Each row below holds a small network's activations on one input, seen along a few directions.
Each table varies a few parts of the input and shows all the possible inputs, shuffled.
Descriptions start from the smaller parts, as in this example, which fits no table here: values(2) and (point or ring(11) or (line(4) and ring(5))).
Shared parts are said once, and a part with two or three values counts as separate values.

Other details of the inputs shift rows strongly along two fixed directions, in all tables alike. That doesn't count.

Rows:
r1: [ 11  11 -11  13  14  15  -5  -9 -17  -6  -3  -4]
r2: [ 33  36 -34  27 -27  -4  -8 -47  28   8  10 -12]
r3: [-65 -21  16 -28  26  16   4  42 -35   0 -21  15]
r4: [-16  22 -17   8  31  31  -8  -8   1 -17 -10   4]
r5: [-56 -21  30 -37  66   5 -21  29 -27  18   1 -11]
r6: [-58  38 -20  18  70  32  20   8 -38 -19 -24  14]
r7: [-10  -4  -5  -4 -22  -5 -12 -10  11   7  -2  -7]
r8: [  5 -16   1 -11 -38  -9 -21  -6  20  14   4  -6]
r9: [-11  19  -8  11  10   1   6 -14   7 -18  -4   5]
r10: [ 39  16 -38  30 -51 -12  -6 -29  21  40  19 -24]
r11: [ 57 -44  24 -22 -51 -17 -21  16  16   7  19   5]
r12: [-28 -28  25 -40   9  12   0  45 -18  -4  -9  28]
r13: [-10 -11   7  -6 -30 -21  -4  -4  14   3   0  -4]
r14: [-19 -44  40 -53   1  14 -24  43   3 -19  -8  33]
r15: [13  0 -9 -1 -1 20 -4 14  5  4  6  6]
r16: [ 52  -5 -16  23 -64 -34  -4 -32  15  26  20 -32]
r17: [-36  30 -14  17  64  38   4  -3 -46 -21 -23   1]
r18: [ 38 -44  25 -27 -54 -21  -1  27  25   8  24  17]
r19: [  2  21 -17   7  12  23 -17 -13   8  -6  -4   4]
r20: [-36  38 -35  29  48  37  -9 -17 -45   6 -25 -21]
r21: [ 48 -25  13  -9 -50 -26  -5  -3  10   8  16  -3]
r22: [ -2  20 -19  10  18  27  -3   4  -8   4  -1   6]
r23: [ 52 -24  11  -9 -49 -21 -11  -2  10  11  16  -3]
r24: [ 28  53 -50  57  17  19   7 -49  -7  -1   3 -28]
r25: [  8  59 -49  49  14  15   4 -56  12  -7   2 -14]
r26: [-115  -26   31  -54   77   49   -5   75  -68  -15  -47   32]
r27: [-29  30 -19  14  66  50  -5   2 -41 -18 -23  -2]
r28: [ 24  50 -47  50  -4   1  10 -56  27  -8  10 -19]
r29: [ 4  0 -4  3 -4  0 12  7  1 -2  6 10]
r30: [ 42 -45  31 -20 -46 -29  -4  16  12  -3  18   7]
r31: [-14  20 -10  10  17  11   0 -14   3 -18  -6   6]
r32: [ 34  50 -54  53  -5  13  13 -42  16  11  16 -20]
r33: [-103    8   16  -22   68   27    1   32  -43  -26  -43   15]
r34: [-46  48 -20  19  46  13  14 -17 -16 -21 -23   3]
r35: [ 23 -18  20 -17  16 -22 -14   1  17  21  34 -14]
r36: [-14 -32  40 -32  -1 -15   5  37 -20 -15  -9  16]
r37: [-21 -46  37 -42   5   0   9  58  -5 -16  -5  31]
r38: [ 22  34 -29  35 -23 -25  26 -28  14   9  12  -9]
r39: [ -7 -14   5  -9 -32 -16  -9  -5  15   6   0  -4]
r40: [-32  10  13  13  47   9   5 -24  -4  27 -26 -20]
r41: [-54  -6  14 -33  60  51 -22  38 -21 -28 -28  27]
r42: [ 42 -21   5 -13 -55 -17  -3   8  23  20  21   7]
r43: [-24 -38  37 -37   4  -9  12  52  -8 -14  -5  31]
r44: [  6   5  -6  10  16  14   2  -2 -14 -13  -3  -4]
r45: [  6  32 -25  20  23  21  -8 -19 -24   3 -11  -9]
r46: [-32 -25  30 -44  10  12 -15  31  -6 -17 -15  27]
r47: [ 59  15 -25  38 -34 -20  11 -38  19   2  21 -23]
r48: [  3  59 -44  58  33   5  27 -43 -13 -14  -6 -24]
r49: [  7 -19  -3  -8 -38  -8  -6  10   6  26   9  -4]
r50: [ 20 -18  35  -5  11  -9   4 -14  26  20  -2  -5]
r51: [ 29 -32  18 -21 -39 -11 -12   9  35  -9  15  11]
r52: [ 7 -8 -1 -1 -6  1 12 13  7 -4  8  8]
r53: [ 27 -59  31 -29 -81 -49   2  28  27  23  23   5]
r54: [ 19  -3  -2   1 -34 -24  16   1  13   8  13   5]
r55: [-11   0   4   8  -8 -18   8  -1 -16   2  -6 -14]
r56: [ 47  25 -27  19 -42  -8 -16 -39  36  15  15 -11]
r57: [ 26 -38  29 -22 -46 -33   1  16  38 -13  15  13]
r58: [  9  53 -36  54  20  -3  23 -43 -12 -10  -1 -20]
r59: [-17  16 -20   5   2  16 -21 -14   1  11 -11  -9]
r60: [ 26  51 -50  41  -5  12   3 -36   6  21   8 -14]
r61: [-35 -41  31 -38  11  13 -19  42 -37   0 -19   7]
r62: [ 22 -21  33  -5  13  -7   7 -11  29  17  -2  -7]
r63: [ 22 -22  22 -20  18 -17 -12   6  19  16  33 -15]
r64: [-15  35 -27  22  19  10  17 -12 -14   1  -6   1]
r65: [-16  56 -49  56   5  -8  27 -39  -7  14  -2 -25]
r66: [-13  15  -8  16  33  12  13  -3 -22 -21 -11  -4]
r67: [ 10 -10   4   0 -14 -17  20  14  13  -6   9   9]
r68: [ 29  -6   6   3 -30 -26   8  -8   1   0   9  -5]
r69: [-13 -44  44 -36   6  -6  -1  43 -20 -21  -8  21]
r70: [  6  12  -4   5 -19 -16   5 -18  18  -7   3   2]
r71: [ -1   5   3   3  -7 -14   7  -6  16 -16   1   7]
r72: [-33  20 -15  19  26  11   4 -10 -37  -1 -18 -17]
r73: [ -4  -7   4   4 -16 -17   4  -2 -14   5  -2 -15]
r74: [  1  17 -17  11  10  19   3   0  -5   3   2   6]
r75: [ 38 -53  40 -42 -75 -40 -13  18  42   2  19  17]
r76: [-12  13  -6   8  14   5   6  -7   9 -21  -5   5]
r77: [ 21 -20   5  -9 -23  -2   5  17  15   1  14   9]
r78: [  9 -68  65 -71   1 -30 -25  47  12  19  28   7]
r79: [-34 -12  22 -22  33  14   1  27 -40 -18 -20  14]
r80: [ 17  -3  24   2  12 -11   7 -27  22  26  -7 -11]
Each input here is: line(4) and (values(2) or (values(3) and line(6))).
Q: The inputs of r17 and r44 match in every part but the line(4) part. If r58 is changed in the same way as r17 into r44, which row does it become?
A: r48
Q: The inputs of r46 and r7 match in every part but the line(4) part. If r12 is changed in the same way as r46 into r7, which row does it become?
A: r26
Q: Which other rows does r53 become when the values(3) part takes its other values? List them by row number.
A: r13, r73
Q: Which other rows does r31 become when the line(6) part takes its other values? List them by row number.
A: r9, r14, r19, r25, r71
Q: Which other rows does r33 become when the line(4) part takes its other values? List them by row number.
A: r34, r57, r71
Q: Which other rows does r52 become when the line(4) part takes its other values? List them by row number.
A: r3, r29, r64

Rows:
r81: [ 55 -43  47 -27 -14 -41   1   2  50  11  32  -4]
r82: [-66 -29  49 -39  74   0  14  47 -36   4 -12  10]
r83: [-48 -16  33 -40  55  31  11  56 -19 -51 -24  53]
r84: [  58   69  -49   82    7   -8    9 -102   22   11   10  -53]
r85: [-87  40 -12  20  89  29   4 -11 -82  -9 -49 -23]
r86: [ 17 -57  58 -39 -15 -14 -23  12   2 -12  -5   1]
r87: [ 51   0 -19  29 -75 -45  32 -10  34   9  31  -2]
r88: [ 61 -43  15 -27 -57  -1 -40  10  30  10  22   7]
r89: [-52  34  -5  22  79   9  23 -12 -40  11 -17 -19]
r90: [-15  67 -42  39  62  24  32 -25   2 -33  -5  12]
r91: [ 16 -39  34 -35 -38  -4  -3  37  10 -41  -4  40]
r92: [ 37 -38  14 -23 -48 -22  -6  24  27  40  40  -1]
r93: [ 55 -13  20   7 -14 -26  -1 -31  34   9  17 -18]
r94: [ 13 -29  23 -25 -41   0  -7  24   1 -45  -7  34]
r95: [-30 -29  16 -23 -37  -6   6  48 -35 -30 -21  22]
r96: [-45 -28  56 -43  86  22  -1  36 -20 -20 -23  17]
r97: [ 16 -49  14 -37 -52  -4 -24  37  -8  26   8   3]
r98: [-96  56 -33  18  36  25  15 -17  -5 -27 -37  12]
r99: [-14  56 -55  35  47  60 -28 -39 -30 -11 -19 -13]
r100: [-30  60 -70  43  29  43 -10 -33 -52  14 -22 -28]
r101: [-43 -27  22 -27  16  -5  28  57 -14 -19  -2  34]
r102: [-25 -40  43 -29   6 -19  -3  27 -31   9 -15  -6]
r103: [ 41  75 -82  76 -12   4  12 -68  12  46  28 -44]
r104: [-50 -16  32 -38  48  36   6  55 -27 -55 -31  53]
r105: [-26 -30  19 -23 -19  -8  19  52 -19 -20 -11  29]
r106: [ 10 -46  17 -43 -81 -25 -41   7  59  40  14   4]
r107: [ 17   3   2  14 -56 -59  -7 -60  63  40  13 -34]
r108: [ 57  56 -70  79 -78 -35  32 -60  19   5  18 -29]
r109: [ 77  -1 -15   9 -41  -6 -20 -21  50  22  38 -11]
r110: [ 82 -10 -12   6 -56  -6 -26 -21  48  21  35 -11]
r111: [ -9  59 -42  30  74  47  -6 -22  -1   1   5 -10]
r112: [  5 -50  23 -43 -34   1 -19  46  -7  27   9  10]
r113: [-32  60 -33  55  63   6  23 -45 -37  16 -17 -38]
Q: What do these inputs look like to the network?
A: values(3) and (point or (values(2) and line(5)))
Q: The inputs of r98 and r106 match in every part but the values(3) part. If r91 is changed in the same way as r98 into r106, which row does it become?
A: r88
Q: Which other rows does r90 become when the line(5) part takes its other values? List them by row number.
A: r83, r91, r94, r104
Q: List by row number the other rows that have the values(3) part in common with r93.
A: r81, r82, r84, r85, r86, r89, r96, r102, r107, r113
Q: Which other rows does r111 become when the values(2) part takes its other values? List them by row number.
A: r92

Rows:
r114: [-52  36  -6   8 111  46 -10 -14 -41  -9 -32 -12]
r115: [-29 -81  63 -86 -20  19 -28  98 -14 -34 -15  62]
r116: [-55  54 -33  21  43  25  12 -17   0 -16 -18   9]
r117: [-47   7  12  -7  32   9  17  10 -23 -28 -26  19]
r118: [ 75  13 -15  36 -17 -28   7 -50  37  34  41 -39]
r119: [ 35  31 -47  24 -45   8  -4 -21  30  -2  20   3]
r120: [ 42 -10  -5   4 -77 -42   3 -22  60   7  26   2]
r121: [  -9 -105   93  -90  -38  -39    7   99   12  -15    6   53]
r122: [ 54   1 -10  23 -72 -48  13 -36  45   0  19 -11]
r123: [-17  10  14  -3  66  23  -9 -11 -22   2 -11  -9]
r124: [ 41  15 -10  24   4  -4 -15 -48  29  24  16 -30]
r125: [ 74  22 -20  35 -30 -21 -15 -63  54  39  32 -37]
r126: [ -19 -105   93  -96  -52  -29  -17   89   24  -20   -4   55]
r127: [  2  11 -21   5 -26  -8  -9 -16  17  33  10 -17]
r128: [-45  21   0   7  36   6  21   4 -22 -29 -21   9]
r129: [ 22  11 -20  30 -22 -22  16 -21  -1  30  17 -30]
r130: [-95  30 -17  -4  80  48  -8  10 -51   1 -37   1]
r131: [-59  33 -22   8  79  54  19  37 -59 -34 -29  29]
r132: [   9 -123   93 -104  -58  -14  -17  118   -6  -30    6   62]
r133: [-54  45 -33  16  62  60   4   7 -50 -40 -40  16]
r134: [ 78  24 -46  50 -65 -19  21 -32  26   3  33 -13]
r135: [ 12  13  -8  22 -17 -23  31 -13  15  -6  10  -3]
r136: [-39  38 -28  30  54  14  20  -7 -41  17 -12 -16]
r137: [-43 -94  78 -88  -8 -10 -25  84 -30  -1 -21  27]
r138: [-50  36  -2  12 115  43   0  -7 -45  -8 -22 -11]
r139: [ 66 -13 -20   3 -90 -18 -12  -9  46   2  33  10]
r140: [ 74 -17 -11   4 -87 -26  -5  -8  30  -7  22   4]
r141: [-11 -81  76 -68 -33 -33   5  71   6 -23   1  39]
r142: [-29  41 -24  17  77  39 -12 -33  -5  11 -10 -16]
r143: [-80  43 -24  14  73  43  -5  -3 -50   4 -37  -8]
r144: [ 42  15  -7  23   4  -6 -11 -45  25  21  13 -32]
r145: [ 76   0 -21  22 -81 -27   5 -16  27  -4  29  -4]
r146: [-62  43 -15   0 109  60 -12 -10 -20   4 -24  -4]
r147: [ 55  19 -29  42 -59 -37   5 -54  17  38  22 -39]
r148: [ 44  12  -6  21  18 -14   7 -27  19  28  26 -23]
r149: [ 76  17 -13  36 -23 -31  -4 -57  36  29  35 -41]
r150: [ 12   2  -9  18 -17 -20   7 -13  -9  23  10 -23]
r151: [-46  40 -33  29  43  24  -2 -25 -33  11 -24 -21]
r152: [ 52  28 -29  45 -63 -38  18 -56  47   3  18 -21]
r153: [-86  27  -8   2  79  43  -2   9 -61  -5 -45  -7]
r154: [-53   7   6  -5  30  14   7  10 -11 -27 -27  18]
r155: [-41   9  -2   3  33   8   3   5 -41   6 -17 -13]
r156: [   8 -123   94 -108  -63  -11  -22  110   -7  -30   -1   65]
r157: [ 73   0 -27  24 -86 -19  -6 -25  39  -1  26  -1]
Q: What do these inputs look like to the network?
A: line(4) and line(11)
Q: The inputs of r143 and r127 match in every part but the line(11) part. If r115 is changed in the same way as r143 into r127, which row does it become?
A: r119
Q: Which other rows does r151 become when the line(4) part takes its other values? List them by row number.
A: r124, r154, r157
